Each row below holds a small network's activations on one input, seen along a few directions.
Each table varies a few parts of the input and shows all the possible inputs, shuffled.
A made-up example of a description, with smaller parts first: values(2) and (point or line(11) or (ring(5) and line(6))).
Shared parts are said once, and a part with two or three values counts as separate values.

Other details of the inputs shift rows strongly along two fixed directions, in all tables alike. That doesn't count.

Table:
r1: [  4 -17  -3   5 -10   7  21  15  -7   0 -12]
r2: [-35  26   8 -37  25  13 -33 -25   0   5   6]
r3: [ 20 -16   0   5  -8  -9  17  11  -5  -3  -1]
r4: [ 35   1  17  -4  35 -27 -22 -22   6  -9  14]
r5: [-23 -10  -9  -6 -27  11  19  19 -10   6  -4]
r6: [  6 -12  -8  18 -24 -12  15  18  -5  -1   1]
r7: [ 50   7   8   9  23 -21 -13 -18  15 -10   9]
r8: [ 34  -2   6  14  15 -22 -10  -9   4  -9   6]
r9: [ 16 -18   2  11  -6 -11  14  12  -3  -3   1]
r10: [  2 -12  -4  19 -12   7  15  16  -4  -2 -13]
r11: [  8  -7  -9  16 -23   7  22  17   3  -1  -8]
r12: [19 -1 -2 13  0  7  8  3  8 -4 -9]
r13: [ 37   6  15   8  38 -16 -23 -23   8 -12   2]
r14: [-26  -5 -10   9 -28  12  13  19  -6   5  -8]
r15: [-34   5   0 -18  -2  22   0   0  -6   5  -9]
r16: [  2 -15  -5   6 -18 -15  13  15  -5   0   9]
r17: [  9 -12   3   4  -1 -10   5   4  -2  -3   4]
r18: [-29  19  -5 -17  17  17  -6 -17  -9  22   2]
r19: [-50  27  -2 -22   5  13 -31 -15   0   6   6]
r20: [  6 -20   1  12  -7   3  19  15  -4  -2 -10]
r21: [-42   1   0 -11  -6  24   1   5  -5   6  -9]
r22: [-29  26  -5 -18  -2  11 -19 -12   9   6   7]
r23: [-25  31   1 -20  12  14 -27 -21  11   4   5]
r24: [  2 -15 -10   1 -26 -11  19  18  -8   2   6]
r25: [ 43  13  12   3  32 -14 -20 -25  16  -9   7]
Each input here is: point or (line(4) and line(6)).
Which other rows does r11 become when the line(6) part takes its other values? List them by row number.
Answer: r7, r12, r22, r23, r25

Table:
r26: [ -6  14 -13   1 -19  11   7   5   7   6  -2]
r27: [ 18   2  13 -11  33 -17 -17 -22   1  -5   8]
r28: [ -7 -14  -3  -8 -16   5  18  12  -9   6   0]
r29: [ 29   6   9   1  22 -19 -20 -15  10 -14  11]
r30: [ 16   2  12  -6  35 -19 -17 -23  -1  -2   8]
r31: [ 42  -4   8  -6  30 -18  -1 -14   1  -2   9]
r32: [-13  -9  -2 -11  -9   7  12   6  -9   8   0]
r33: [-11  -6   1  -5  -7  -2  -4   5  -4  -3   2]
r34: [  2  12  16 -21  31  -7 -36 -25   6 -10   8]
r35: [-10 -11  -1  -5 -20  -1  12  16  -9  -2  -2]
r36: [ -9 -10  -1   0 -14  -4   9  13 -11   0  -1]
r37: [-11   3  -5   4  -7  -1  -4   3   0  -3   3]
r38: [-40   3  -3  -7  -8  10  -8   3  -9   6  -1]
r39: [ 33   8   7  -1  18 -17 -20 -16  15 -10   8]
r40: [ 17   3  13  -4  29 -18 -26 -19   1  -8   9]
r41: [ 16  -5 -10  17 -29  -4  21  15   5  -1   2]
r42: [ -7  14   2  -1  16  -3 -22 -14   4  -4   7]
r43: [ 54 -12  17  26  37   0   1  -9   7 -15 -20]
r44: [  7  11 -12  11 -13   2   7   2   6   6   0]
r45: [-45   8   1 -22  -7  16  -9   1  -9   4  -3]
r46: [-16  19 -13  -1 -15  15   1   1   6   8  -3]
r47: [ -7   6  -6   3 -10   1  -4   2   6   1   0]
r48: [ 43  10   6  11  16 -19 -10 -17  13  -8  10]
r49: [-43  11   1 -14  -6  15 -13   0   1   5   1]
r50: [-39  18  -8  -9  -8  17 -14  -3   4   8  -2]
r51: [-28   2  -1   2 -10   5  -3   6  -2   5   2]
r52: [  6 -10   5  21  10  24  12   6  -1  -3 -28]
r53: [  6 -17  -3  18 -22 -13  17  21  -2  -1   3]
r54: [-19   3   4  -7  -5   3  -8   2   3  -1   3]
r55: [ 15  11   9 -16  41  -6 -16 -25  -1   5   9]
r56: [-51  12   0 -22  -2  19 -19  -4  -5   5  -1]
r57: [ -8   2  -3  -3 -10   1  -3   5   4  -7   3]
r58: [  0 -18  -3   0 -15  -7  20  14  -7   0   0]
r59: [ -4   5   6 -12  24   0 -13 -18  -7   8   5]
r60: [-41  15  -5 -12  -7  17 -14  -1   1   1   1]
r61: [-39   6  -1 -23   0  19  -4  -5  -9  13  -1]
r62: [  5  -8  -3 -10  -2   2  16   6  -5   5   2]
r63: [ 24  -3  -6  14 -23  -7  17  10   8  -5   3]
r64: [ 34 -25   4  28  -2  12  29  18   2 -11 -27]
r65: [ -4  -1  -9   6 -22   1   6  12   5   0  -1]
r66: [ 27   1 -12  13 -22  -6  17  11   9  -1   0]
r67: [-18   4 -11   8 -18   5   2   8   1   6  -2]
r68: [-24  -4  -1 -17  -8   6   6   4  -5   2  -1]
r69: [ -1   8   4 -19  25   3  -8 -15  -3   7   5]
r70: [ 24 -20   5  26   2  16  23  14   1  -9 -27]
r71: [  2  16  18 -18  30  -7 -34 -24  12  -8  10]
r72: [  8  10  15  -9  35 -15 -27 -23  -3  -3   7]
r73: [-15  -3   5   2   4  39   9   6   3  -5 -30]
r74: [ 27 -22  -8  15  -6 -14  30  15 -11   8   3]
r75: [ 22 -23  -1  17 -15 -22  20  18 -11  -4   1]
r76: [ 26 -26  -4  14 -11 -16  27  14 -11   4   3]
r77: [-26  24 -14  -1 -10  18  -4  -4   4  12  -3]
r78: [ 13 -21  -3  10  -9 -16  20  11  -8   0   2]
r79: [ -5  12  -7   9 -10   4   1  -3   4   5   3]
r80: [ 30  -7  -9  27 -22 -13  21  12   4  -1   4]
What do these inputs look like to the network?
Answer: line(5) and (point or line(10))
Changing only the line(5) part turns r46 into r66. The same change can be made to r27. Which row results?
Answer: r68
Changing only the line(5) part turns r57 into r42. The same change can be made to r34. Which row results?
Answer: r38
Which other rows does r53 become when the line(10) part takes its other values? List them by row number.
Answer: r37, r40, r44, r50, r55, r75, r76, r78, r80
List by row number the other rows that have the line(5) part in common with r33.
Answer: r26, r29, r31, r32, r41, r45, r54, r58, r64, r65
A walk changes only the line(5) part. It starts at r73 and steps to r64. List the rest of the walk in order.
Answer: r70, r43, r52

Table:
r81: [ 47  -8   1  30   3 -19   5   2   7 -11  -2]
r82: [ 29 -17   7   7   1 -25   2   5  -3 -12   6]
r83: [ 30 -13   1   3   1 -20   9   3  -4  -4   6]
r84: [-32  -7  -7  -9 -15  10  13  11 -12  11   1]
r85: [-26   3   2 -10   9  19  -3  -4  -5   8  -7]
r86: [-17  27  -1 -14  14   8 -21 -20   4   8   5]
r87: [-39 -20  -8   2 -35   7  22  29 -15   6  -4]
r88: [ 11 -10   1   1   7  -6  10  -1  -6   5   2]
r89: [-32  -3 -22   5 -44   8  22  25  -8  12   0]
r90: [15 -2  2 13 -1  3  3  2 10 -8 -6]
r91: [-23  18  -5  -3  -2  17  -8  -6   2   7  -4]
r92: [-15  15  16 -14  40  15 -29 -24   3  -2  -7]
r93: [ 35 -14   6  15   7  -9   7   4   2 -12  -9]
r94: [15 -5  0 -2  2 -5  8  1 -4  0  0]
r95: [-16  24   3 -19  15  12 -18 -19   9   5   4]
r96: [  2  15   4 -14  16  -4 -19 -17   9   0  11]
r97: [ 51 -10   3  21   3 -17  11   2  10  -9   2]
r98: [15 -7  2  3  3  0  7  2 -2 -3 -6]
r99: [-36  -7 -17   9 -47   5  16  28  -7   6  -1]
r100: [-17  22  12 -21  23   0 -37 -24  11  -5  10]
What do these inputs look like to the network?
Answer: line(4) and line(5)
Changing only the line(5) part turns r82 into r83. The same change can be made to r99. Which row results?
Answer: r89
Which other rows does r95 become when the line(5) part takes its other values? List them by row number.
Answer: r90, r96, r97, r100
Which other rows does r94 become when the line(4) part takes its other values? List them by row number.
Answer: r86, r88, r95

Table:
r101: [ 36 -15   5   8   8 -27   5   0  -3  -6  10]
r102: [ 32  -2   9   1  21 -24 -11 -13   2  -6  12]
r103: [ 35  -8   2  10   3 -25   3  -1   2  -5  10]
r104: [-14   7   4 -15  10  -1 -14 -10  -2   2   6]
r105: [-15   3   6 -10  13  14  -7  -6  -2   1  -7]
r106: [-10  13   3  -6  12  13 -12 -11   5   1  -5]
r107: [ -5   0 -10  14 -21  11  13  13   4   1  -8]
r108: [ -1 -25 -20  21 -54  -6  42  39  -8   5   0]
r109: [ 36  -2  11   6  26 -12  -8 -13   6  -8   0]
r110: [-13  -1  -5  -4 -12  -1   3   6  -3   4   4]
r111: [-14   6   4  -8  11  14  -7  -7   0   1  -7]
r112: [ -9 -12  -4   6 -15  11  18  16  -6   2 -10]
r113: [-44  26  -7 -17 -10  18 -17  -7   5   8   3]
r114: [-13  10   2  -6   9  15  -8  -7   2   1  -6]
What do these inputs look like to the network?
Answer: values(2) and (point or line(6))
Changing only the values(2) part turns r109 into r110. The same change can be made to r112. Which row results?
Answer: r104
Which other rows does r103 become when the values(2) part takes its other values? List them by row number.
Answer: r114
